A small network was shown many inputs. Here are its activations along a few directions, one row for each input.
In each table, some parts of the input vary, and every possible input appears once, in random order.
Descriptions start from the smaller parts, as in this example, which fits no table here: one of 4 places along a line, together with either a single point or one of 9 places around a ring or (one of 2 separate values, together with one of 8 places around a ring).
Shared parts are said once, and a part with two or three values counts as separate values.

Other details of the inputs shift rows strongly along three fixed directions, in all tables alike. That doesn't count.
These rows show it; all are for the same input, with only those details redrawn:
[  6 -15   2 -25  15 -13  21 -35 -26   8  15]
[  9 -29 -10   9  20 -46  11   3  -3 -15  -6]
[  8  20  32  -3  13  -3 -37  -7  13  10  -4]
[  6 -15   3 -25  15 -13  20 -34 -26   8  14]
[-11  12  14  30 -13  -7 -13  22  17  -8  -8]
[ 20 -23   3 -12  34 -39  -3 -18  -8  -1  -1]
[-24  10   6  31 -27   1   7  20   7  -8   0]
[ -8 -30 -19  11  -2 -30  41  -2 -17 -14   6]

Table:
R1: [-34  16  -3   7 -59  44  48   8 -24  -3   5]
R2: [-27   7   4   3 -53  39  41  10 -20   4  -2]
R3: [  0  14  32  16  -6   5 -28  18  17   9 -13]
R4: [  8 -26 -21 -30  -8  -6  23 -10 -18  10  15]
R5: [  5 -11 -13 -35  28  -8   3 -17 -26   7  11]
R6: [  0  43  24 -25  -1  44 -12 -17 -12  16   0]
R7: [ 22 -17   5 -16  66 -23  -7 -17 -10  10   4]
R8: [ -3 -40   1  58  -7 -30 -23  48  69 -77 -39]
R9: [ 20 -31   2 -15   8 -11  19 -26 -16  20  10]
R10: [  9  50  32 -22  26  45 -39  -9   2  20  -9]
R11: [-38  17 -15  14 -45  18  14  28  -3 -10   9]
R12: [-16 -37   6  56  -2 -37 -18  55  72 -70 -57]
R13: [ 24 -40 -15  22  17 -47   8   7  10  -9  -7]
R14: [ -5  26  18  -3 -21  28 -10 -26   3  21  20]
R15: [  6  15  17 -23   4   7 -30   5   4  13  -3]
R16: [-17 -44 -18  18 -23 -20  61  14 -21  -4  -1]
R17: [ 27  -8 -21 -23  29 -31 -37 -12  10  -1   1]
R18: [  0  19  11  24   0  12 -19   5  23   9   5]
R19: [ 23 -17 -16 -18   4  -9  21 -21 -17  -1   1]
R20: [ 44   2  -6 -18  45 -19 -26 -19   5  -1 -12]
R21: [ -3  30  -6   2  17  19 -58  14  21  15  -2]
R22: [ 11  47  13  -1  14  38 -41   0  18  14  -7]
R23: [ 29  -9  -7 -47  25 -10 -22 -27  -8  17  10]
R24: [-29 -13 -16 -11 -14  19  71 -27 -45   8  33]
R25: [  8   3   5  12 -24  11  -3  16  10   0 -15]
R26: [-37 -21 -46   5  -6   4  53  17 -32  -9  16]
R27: [ -2  29  14  12  13  29 -22  -3  19  21  13]
R28: [ 10  38  10  -9 -15  27 -23 -17   6   7   0]
R29: [-39  26 -26  13 -45  41   7  12  -2   4  19]
R30: [ 17 -39 -13  -9  18 -44   7  22   0  -5 -14]
R31: [  1  27  10  -8 -11  15  -3  -4  -6  -4  -7]
R32: [-21  14   9  34 -25   0  -3  23  14  -9  -3]
What do these inputs look like to the network?
Answer: one of 2 separate values, together with either a single point or (one of 3 separate values, together with one of 5 places along a line)
The inputs of R18 and R24 match in every part but the choice among 2 separate values. If R29 is changed in the same way as R18 into R24, which row does it become?
Answer: R5
Which other rows does R19 become when the choice among 2 separate values takes its other values? List them by row number.
Answer: R1
Which other rows does R22 become when the choice among 3 separate values takes its other values? List them by row number.
Answer: R21, R27
Which other rows does R13 become when the choice among 2 separate values takes its other values? List them by row number.
Answer: R3

Table:
R33: [-14  -9  11  61 -17 -33  10  43  12 -21 -10]
R34: [ 15  24  51 -23  44   4 -10 -27 -18  29   4]
R35: [  3   5   6  15  -4  12   7  31  15 -25 -45]
R36: [ 11 -46 -42 -30  38 -27  29 -55 -21 -11  21]
R37: [-62  11 -26  22 -73  53  37  -8  10  -5  34]
R38: [ 23 -64 -17 -69  -3 -25  48 -52 -33 -14  16]
R39: [ 37   6  35 -12  36 -17 -64  18  35 -10 -45]
R40: [ 10 -31   1  45  16 -56  20  36   0 -20 -17]
R41: [ 31   2  54  15  11 -12 -65 -10  31  21 -10]
R42: [-50   9   0   4 -95  58  45   8  -7 -11   9]
R43: [ 11   5 -54 -15 -22 -13  25  14 -40   3   5]
R44: [-18  38  40 -19 -43  59 -31  -5   4   6  -8]
R45: [ 15 -24 -43  44  23 -78  -4  59  -1  15 -16]
R46: [-25  -6 -30 -19   8  23  46 -30 -29 -11  26]
R47: [-15 -15 -36  29  50 -24  17  26  10 -30 -10]
R48: [ 10  49 -23  13   4  15 -57  39  25  16   9]
R49: [-17  47  19   2  -2  50 -43  -3  29   7   8]
R50: [ 35  -1  54 -61  32  11 -12 -84 -23  61  28]
What do these inputs look like to the network?
Answer: one of 3 separate values, together with either a single point or one of 5 places along a line
List by row number the other rows that have the choice among 3 separate values in common with R45.
Answer: R33, R34, R40, R41, R50
Which other rows does R48 become when the choice among 3 separate values takes its other values? List them by row number.
Answer: R43, R45
